These are the activations of a small neural network, seen along a few directions. Each row is one input.
Each table varies a few parts of the input and shows all the possible inputs, shuffled.
A made-up example of a description, with smaller parts first: line(4) and (point or line(9) or (values(2) and ring(5))).
Shared parts are said once, and a part with two or three values counts as separate values.

Other details of the inputs vary at random and push rows far along two fixed directions, the same in every table; ignore that.

A family of inputs:
r1: [ 2.05  0.52 -1.38 -0.93  0.39 -1.70 -0.75 -1.61 -1.81  0.67  4.16 -1.10]
r2: [ 3.10  0.62 -1.41 -0.47  1.55 -1.67 -1.30 -0.90  1.26  1.43  3.15  2.01]
r3: [-5.11 -0.60  0.42 -0.79 -2.91  6.15  4.25 -0.70 -5.65 -2.82 -0.58 -5.54]
r4: [ 0.12  0.40  0.87  0.14  0.04 -0.99  0.85  0.63 -0.55 -0.09  1.40 -0.47]
r5: [ 1.99  1.34 -0.12  0.17  1.59 -0.72  0.30 -0.86 -0.65  0.77  4.49  0.18]
r6: [-4.76 -1.16  2.76 -1.35 -2.01  1.69  1.75  4.66  4.70 -2.56 -6.98  0.15]
r7: [-1.52 -3.16  1.20  0.95 -0.19  1.34 -1.05  2.17  4.55  1.16 -6.17  3.93]
r8: [ 4.25  1.17 -0.79  3.99  2.36 -0.86 -2.06 -1.61 -0.39  2.38  1.25  1.49]
r9: [-5.41 -0.50  0.65 -2.23 -2.98  1.28  0.84  3.33  4.81 -3.11 -8.03  0.52]
r10: [ 2.07 -1.86 -0.88  2.13  0.70 -0.59 -0.84 -2.45 -2.96  2.10  2.74  0.07]
r11: [ 3.56  0.33  0.28  3.40  2.38 -0.18 -1.58 -0.79 -1.14  0.48  1.33  3.06]
r12: [-1.87 -0.57  0.08 -1.29 -0.54 -0.85 -1.25  2.73  5.65 -1.18 -5.69  3.00]
r13: [ 1.63  1.02 -0.87  2.39  0.87  1.41  0.01 -1.80 -1.63  1.94  0.90 -0.67]
r14: [-0.13 -0.39  3.49 -0.38  1.79 -1.97 -2.27  4.32  7.65  0.26 -6.99  5.87]
r15: [ 2.13  1.10 -0.03  0.66  1.47 -1.26 -0.27 -0.60 -0.71  0.06  4.23 -0.33]
r16: [-0.89  0.30  0.71 -0.68  0.33 -1.58 -1.80  3.35  8.30 -0.09 -7.38  6.75]
r17: [ 4.72  0.78 -0.40  0.96  2.45 -2.53 -2.20 -0.72  0.97  1.34  4.44  1.88]
r18: [-4.58 -3.08 -0.67 -0.27 -3.47  4.18  2.60 -0.85 -4.00 -1.56 -0.53 -5.54]
r19: [-0.71 -0.53  1.09 -1.11  0.55 -2.55 -2.86  3.69  7.75  0.10 -7.65  6.09]
r20: [ 1.38  0.78 -0.31  2.20  0.64  0.63 -0.16 -2.00 -2.81  1.60  0.36 -1.63]
r21: [-3.25 -0.59 -0.95 -2.77 -2.64  2.06  1.86  0.08 -1.44 -2.29  0.33 -4.69]
r22: [ 2.17  0.88 -1.67 -0.39  1.08 -2.85 -1.17 -1.54 -0.24  0.81  2.49  1.19]
r23: [ 0.58  1.39 -1.66 -0.32 -0.43 -1.86 -0.23 -1.39 -1.33 -0.21  2.08 -0.11]
r24: [-3.34  0.03 -0.61 -3.13 -2.67  3.54  3.50 -1.04 -4.01 -1.72  3.49 -6.70]
r25: [-5.19 -0.88  0.21 -3.25 -2.37  1.74  1.12  2.87  4.68 -1.96 -6.85  0.60]
r26: [ 3.75  0.73  0.09  0.13  1.87 -2.54 -1.96 -0.56  0.15  1.53  3.68  1.35]
r27: [-3.59 -0.65  1.02 -0.10 -2.13  4.08  2.44 -0.29 -5.19 -2.22 -1.18 -4.01]
r28: [ 7.12  0.99  0.39  4.51  4.77 -2.91 -3.35 -1.93 -1.10  2.76  3.18  6.00]
r29: [-5.25 -0.82 -0.66 -4.29 -3.89  3.00  3.37 -0.55 -3.79 -2.75  0.06 -7.19]
r30: [ 0.94  0.81  0.06  0.36  0.57 -0.33  1.52 -0.08 -0.46  0.41  3.25 -0.04]
r31: [ 3.99  0.66  0.12  0.08  2.16 -2.70 -1.89 -0.89  0.28  1.65  3.59  1.57]
r32: [ 0.75  0.71 -0.31  2.09  0.13  1.05 -0.11 -1.45 -2.84  1.31  0.04 -1.94]
r33: [-3.51 -2.82 -0.05 -0.10 -2.62  2.78  1.53 -0.59 -3.42 -0.36 -1.18 -3.66]
r34: [ 3.59  1.06  0.41  1.41  2.16 -3.04 -0.39 -0.63 -0.37  1.38  3.85  1.72]
r35: [-0.42  0.87  0.37 -0.80 -0.15 -0.03  0.99 -0.49 -2.70 -0.52  3.29 -2.75]
r36: [-0.37  1.15 -1.44 -0.91 -0.86 -1.22  0.56 -1.51 -1.56 -0.68  1.43 -1.05]
Each input here is: line(4) and (values(3) or line(6)).
Q: The inputs of r34 and r6 match in every part but the line(4) part. If r10 is changed in the same way as r34 into r6, which row does it become?
A: r18
Q: Change only the line(6) part in r29. List by row number the other rows that result.
A: r14, r22, r31, r34, r36
Q: Change only the values(3) part in r8. List by row number the other rows that result.
A: r11, r18
Q: Change only the line(4) part in r23. List by row number the other rows that result.
A: r9, r16, r36
Q: Change only the line(4) part in r3. List by row number the other rows that result.
A: r11, r27, r28

A family of inputs:
r37: [-3.77 -2.10  2.07 -1.85 -1.73  1.65 -0.20  2.33  2.48 -1.17 -7.14 -0.37]
r38: [-3.54  0.59  0.95 -0.85 -1.42  3.45  1.68  1.64  1.39 -1.25 -4.96 -1.05]
r39: [ 0.91 -1.53 -0.43  0.29  0.76 -0.12 -0.82 -0.58 -0.10  0.27  0.24  1.73]
r40: [-4.41 -0.92  3.00 -1.74 -1.36  3.66  1.25  3.41  2.80 -1.05 -6.94 -1.61]
r41: [-1.88 -1.64  1.51 -0.05 -0.46  0.39  0.21  1.87  2.35 -0.06 -3.89  2.52]
r42: [ 3.94  1.14 -2.46  1.67  1.75 -1.88 -1.47 -3.30 -2.81  1.31  3.97  1.12]
r43: [-2.10  1.36 -1.30 -0.34 -2.31  2.35  2.53 -2.28 -6.48 -2.18  3.22 -5.42]
r44: [ 3.03  0.36 -0.73  2.11  1.48 -0.49  0.73 -2.48 -3.46  0.43  6.31 -0.69]
r45: [ 0.80  0.60 -1.06 -2.61  0.27 -2.53  0.11  0.57  1.97 -0.59  3.63  1.03]
r46: [-5.17 -1.63  2.62 -1.82 -2.28  1.94  1.18  3.03  1.75 -1.15 -7.30 -1.23]
r47: [-4.05 -2.84  0.01 -1.03 -2.44  2.70  0.94  1.58  1.85 -0.73 -4.16 -1.03]
r48: [ 0.63  0.85 -0.37  1.19  0.28 -1.22 -0.31 -0.56 -0.02  0.85 -0.83  1.91]
r49: [ 4.24  0.74 -0.49  2.06  2.33 -0.23 -0.42 -1.93 -1.52  1.94  5.59  1.51]
r50: [-2.02 -1.00 -1.50 -0.77 -2.46  2.17  1.74 -2.46 -5.07  0.05  3.23 -6.83]
r51: [ 4.72  2.22 -1.33  3.23  2.65 -2.24 -0.93 -2.34 -1.72  1.33  4.46  1.66]
r52: [-1.05  2.80 -3.13 -3.19 -1.42 -0.87  2.14 -2.63 -3.55 -1.87  6.77 -5.19]
r53: [ 2.20  0.14  1.65  1.75  2.10 -1.46 -1.34  1.09  1.97  0.96 -1.06  1.94]
r54: [-1.11 -0.56  2.35  0.08  0.11  0.19 -1.12  2.72  2.10 -0.59 -4.38  1.20]
r55: [ 5.38  0.38 -1.36  3.27  3.27 -3.86 -4.76  0.04  5.35  3.56 -1.75  7.51]
r56: [ 5.43 -0.15  1.36  3.21  3.80 -3.52 -4.18  1.51  4.75  1.95 -0.57  8.63]
r57: [-2.18  1.19 -1.38 -4.61 -2.89 -0.08  3.04 -1.22 -4.03 -2.02  5.53 -7.33]
Q: Describe the family of inputs behind these rows.
A: values(3) and (point or line(6))
Q: The inputs of r41 and r48 match in every part but the values(3) part. If r56 is changed in the same way as r41 into r48, which row does it become?
A: r43
Q: List by row number the other rows that have the values(3) part in common with r57.
A: r37, r40, r46, r50, r53, r54
Q: Change only the values(3) part in r57. List by row number the other rows that result.
A: r45, r52

A family of inputs:
r58: [ 4.61  0.51 -0.24  0.04  3.09 -3.53 -2.47  0.34  3.71  1.22  3.89  4.77]
r59: [-4.43  0.21  0.17 -0.27 -2.71  4.58  3.54 -0.95 -5.50 -2.18 -0.13 -5.34]
r60: [-0.64 -1.17  0.70 -0.35 -0.31 -0.59 -1.74  1.03  1.52 -0.04 -4.73  1.58]
r61: [ 3.29 -0.77  2.18  2.43  2.83 -1.45 -1.09  0.96  1.85  1.67  1.06  4.50]
r62: [-4.41 -0.93  1.83 -3.82 -1.72  1.19  1.71  3.17  3.36 -2.66 -3.39  0.08]
r63: [-4.34 -0.77  1.89 -1.55 -2.49  4.09  3.77  0.28 -5.04 -2.13  1.32 -6.19]
r64: [-2.94  1.27 -1.44 -1.38 -2.55  1.24  2.83 -0.87 -3.42 -2.54  1.35 -3.90]
r65: [-4.50  1.67 -0.32 -1.34 -2.76  2.61  3.58 -0.74 -4.15 -2.59 -0.35 -5.83]
r66: [-2.21 -0.54  1.55  0.97 -0.54  2.52 -0.12  2.16  2.46 -0.85 -5.78  1.37]
r67: [ 3.56 -1.05  1.73  2.58  2.74 -1.09 -1.51  1.01  2.46  1.70  1.16  3.89]
r68: [-2.53 -1.41 -0.44 -1.82 -1.99 -0.38 -0.80  1.70  4.00 -0.48 -4.97  0.69]
r69: [-0.41 -0.91  0.40  0.59 -0.60  1.94  3.07 -1.66 -6.33 -0.99  5.97 -4.45]
r70: [-2.01 -0.49  3.34 -1.39 -0.21  0.67  0.07  3.29  2.25 -1.63 -4.85  0.63]
r71: [ 3.23  2.16 -0.50  0.25  1.63 -1.68  0.49 -2.00 -2.95  1.43  7.18 -2.97]
r72: [ 2.67  1.85 -0.78 -0.56  0.88 -2.37  0.85 -1.92 -3.06  0.38  7.77 -1.61]
r73: [-3.48 -0.38 -0.27 -3.62 -2.25  1.54  3.22 -0.01 -3.03 -3.13  3.45 -4.52]
r74: [-2.25  0.91  0.97 -0.10 -0.67  0.65  0.03  2.20  3.41 -1.26 -5.63  0.62]
r75: [ 2.67  0.75 -3.70 -0.17 -0.15 -1.94 -0.32 -3.73 -3.21  2.03  6.48 -2.48]
r76: [ 3.15  1.75 -1.10  1.43  1.60 -2.64 -1.89  0.04  3.15  0.93  0.39  3.98]
r77: [-4.50 -0.01  0.10 -2.47 -2.11  1.85  1.57  1.93  2.68 -2.68 -4.70  0.83]
r78: [ 3.36  1.13  0.45 -0.17  2.13 -3.03 -1.55  1.21  4.06  1.73  1.74  3.11]
r79: [-4.36 -1.74 -0.53 -1.02 -3.34  3.62  2.43 -1.53 -5.53 -1.11 -0.02 -5.88]
r80: [-3.90 -0.83  0.78 -1.73 -2.04  0.18  0.16  1.58  2.04 -0.88 -5.95 -0.90]
r81: [ 4.97  1.31 -0.25  3.69  3.45 -1.17 -2.59 -0.84  1.27  2.94  1.16  4.51]
r82: [-4.41  0.66  0.60 -1.80 -2.39  1.28  1.70  2.22  2.44 -2.28 -5.41 -0.05]
r83: [-1.13 -3.00  0.48  1.11 -0.55  0.47 -0.72  0.89  1.33  0.31 -4.09  2.12]
r84: [ 5.02  1.55  1.13  1.48  3.49 -4.04 -2.60  0.59  2.97  1.88  2.57  3.40]
r85: [-2.42 -0.01  2.99 -1.55 -0.30 -0.45  0.45  3.55  3.12 -1.74 -4.29  0.28]
r86: [-3.99 -1.17 -0.09 -2.56 -2.71  0.03  0.39  1.52  2.53 -1.07 -5.10 -0.35]
r87: [ 5.16  0.10  1.61  2.76  3.56 -2.07 -2.75  0.53  1.74  2.35  2.63  4.06]
r88: [-2.02  0.46  1.67 -0.12 -0.38  1.14 -0.20  2.16  1.88 -1.68 -6.40  1.58]
r89: [ 3.23 -0.08 -0.41  1.84  1.62  0.62  1.19 -2.43 -4.23  1.79  7.67 -2.18]
r90: [ 0.29  1.11  0.12 -1.07 -0.28  1.70  1.98 -1.77 -5.01 -0.09  5.23 -5.78]
r91: [ 2.84 -0.19 -1.40  0.40  1.07 -4.13 -2.79 -0.24  2.46  1.44  0.15  3.99]
r92: [-2.33 -0.33  1.83 -2.31 -1.06  0.00  0.44  3.39  4.58 -1.46 -3.52  0.38]
r93: [ 2.83 -0.63 -2.22  2.03  0.47 -0.08 -0.88 -3.77 -5.17  1.91  5.93 -2.28]
r94: [-2.52 -2.55  1.21  0.13 -1.24  1.08 -0.96  1.94  1.64 -0.28 -5.99  1.30]
r95: [ 0.14 -0.59  0.26  2.35  0.46  1.55  0.14  0.15  0.84  0.09 -1.78  1.76]
r96: [ 2.81  2.82 -1.79  1.80  1.22 -1.83  0.28 -2.98 -4.64  0.10  5.69 -1.52]
r97: [ 2.75 -0.89 -2.12 -0.14  1.27 -2.93 -3.06 -0.65  3.39  1.47  0.78  4.20]
r98: [-2.97  0.13 -0.07  0.44 -1.92  3.44  2.62 -0.96 -5.30 -2.01  0.59 -4.15]
r99: [ 4.88  2.73 -0.78  2.68  3.28 -3.04 -2.41 -0.70  2.31  2.56  1.19  3.79]
r100: [ 3.08  0.90 -2.13  3.05  1.35  1.18  1.06 -3.76 -4.83  1.70  6.32 -1.45]
r101: [-0.26  0.78  1.02  0.57  0.36  0.88 -0.89  1.31  2.28 -0.57 -4.68  1.66]
r102: [ 3.13  0.87  0.90 -0.04  2.07 -3.83 -1.59  1.42  3.06  0.51  1.67  3.87]
r103: [ 2.84 -0.66 -2.32 -0.37  1.40 -2.63 -2.82 -0.71  3.61  2.19  0.70  4.02]
r104: [-3.94  0.29  1.72 -2.62 -2.37  3.21  3.46 -0.01 -4.76 -2.51  1.00 -6.58]
r105: [-0.10  1.49 -0.99 -0.23 -0.26 -0.18  0.17  0.51  2.26  0.16 -1.25  0.88]
r106: [-0.99 -2.97  0.17  1.16 -0.62  1.10 -0.86  0.68  2.10  0.75 -3.90  1.49]
r107: [ 2.80  1.14 -2.80  0.64  0.52 -1.81 -0.52 -3.71 -3.79  2.24  5.77 -3.10]
r108: [ 2.01  0.05 -3.48 -0.87  0.06 -1.96 -0.40 -3.78 -3.43  0.79  6.58 -0.80]
r109: [ 3.72 -0.01 -0.54  1.21  2.08 -2.12 -3.31 -0.72  2.03  2.92 -1.01  3.02]
r110: [-2.14  0.90  1.49 -0.27 -0.53  1.56  0.37  1.40  0.96 -1.34 -5.36  0.61]
r111: [-4.58 -0.55 -0.19  0.08 -2.88  4.81  4.43 -1.36 -5.51 -2.25  0.34 -5.19]
r112: [-1.08 -0.97  1.19  1.93  0.17  1.30  0.35  1.37  1.37 -0.72 -4.10  2.83]
r113: [-2.21  0.19  1.15 -1.79 -1.57  2.62  2.32 -0.27 -3.77 -1.77  1.86 -5.82]
r114: [-0.39 -2.38  0.14  1.32 -0.23  0.41 -0.53 -0.18  0.44  1.04 -2.31  1.72]
r115: [-2.94 -0.29 -1.31 -1.52 -2.55  0.58  1.67 -1.53 -4.33 -1.39  0.91 -5.41]
r116: [ 2.81 -1.17 -2.76  2.20  0.57  0.38  0.05 -4.18 -4.82  2.68  6.11 -2.22]
r117: [ 3.59  2.63 -1.88  1.61  1.56  0.17  0.02 -3.53 -4.64  1.32  5.33 -2.06]
r118: [ 3.70 -0.03  1.90  1.91  2.98 -1.01 -2.00  1.21  2.41  2.47  0.86  3.36]
r119: [ 2.69  1.09 -1.91 -1.27  1.11 -0.95  0.77 -2.28 -2.44  0.63  8.54 -1.88]
r120: [-2.99 -0.12 -0.01 -1.73 -1.21  0.58  0.50  2.10  3.30 -2.46 -4.42  2.42]
r121: [ 3.15  0.18 -0.78  1.30  1.68 -3.45 -3.16 -0.44  2.65  2.10 -0.41  2.88]
r122: [ 3.62 -0.29 -0.40  1.41  1.87 -2.37 -3.53 -0.70  1.80  2.18 -0.86  3.24]
r123: [ 4.45  1.39 -1.96  1.43  2.64 -2.89 -2.53 -0.89  3.00  1.15  2.52  5.51]
r124: [-3.34 -1.29  1.14 -1.59 -1.82  1.25 -0.26  1.36  1.23 -0.79 -6.40 -0.48]
r125: [ 3.37 -1.06 -0.45  2.33  2.00 -1.28 -3.15 -0.48  1.85  3.35 -0.63  3.45]
r126: [-4.19  0.06  3.18 -2.36 -1.39  0.78  1.61  3.40  2.54 -2.01 -4.75 -1.44]
r127: [-2.68  0.09 -0.50 -1.77 -1.04  1.48  0.48  1.89  4.29 -1.21 -4.38  1.78]
r128: [-2.99 -2.10 -0.70 -2.57 -1.73 -0.36 -0.66  1.61  3.29 -1.37 -4.43  1.80]
r129: [-2.90 -0.81  1.60 -0.82 -1.73  3.04  2.92  0.21 -5.00 -1.96  2.09 -5.13]
Q: Describe the family of inputs behind these rows.
A: values(3) and line(4) and line(6)
Q: The inputs of r115 and r91 match in every part but the line(6) part. If r71 is changed in the same way as r115 into r91, which row does it become?
A: r78
Q: The inputs of r73 and r102 match in every part but the line(6) part. If r108 is changed in the same way as r73 into r102, which row does it become?
A: r86
Q: Change only the line(6) part in r106. List by row number the other rows that result.
A: r68, r93, r97, r121, r122
Q: Change only the line(4) part in r73. List by row number the other rows that result.
A: r58, r62, r119
Q: Change only the line(6) part in r101. List by row number the other rows that result.
A: r66, r74, r76, r95, r123
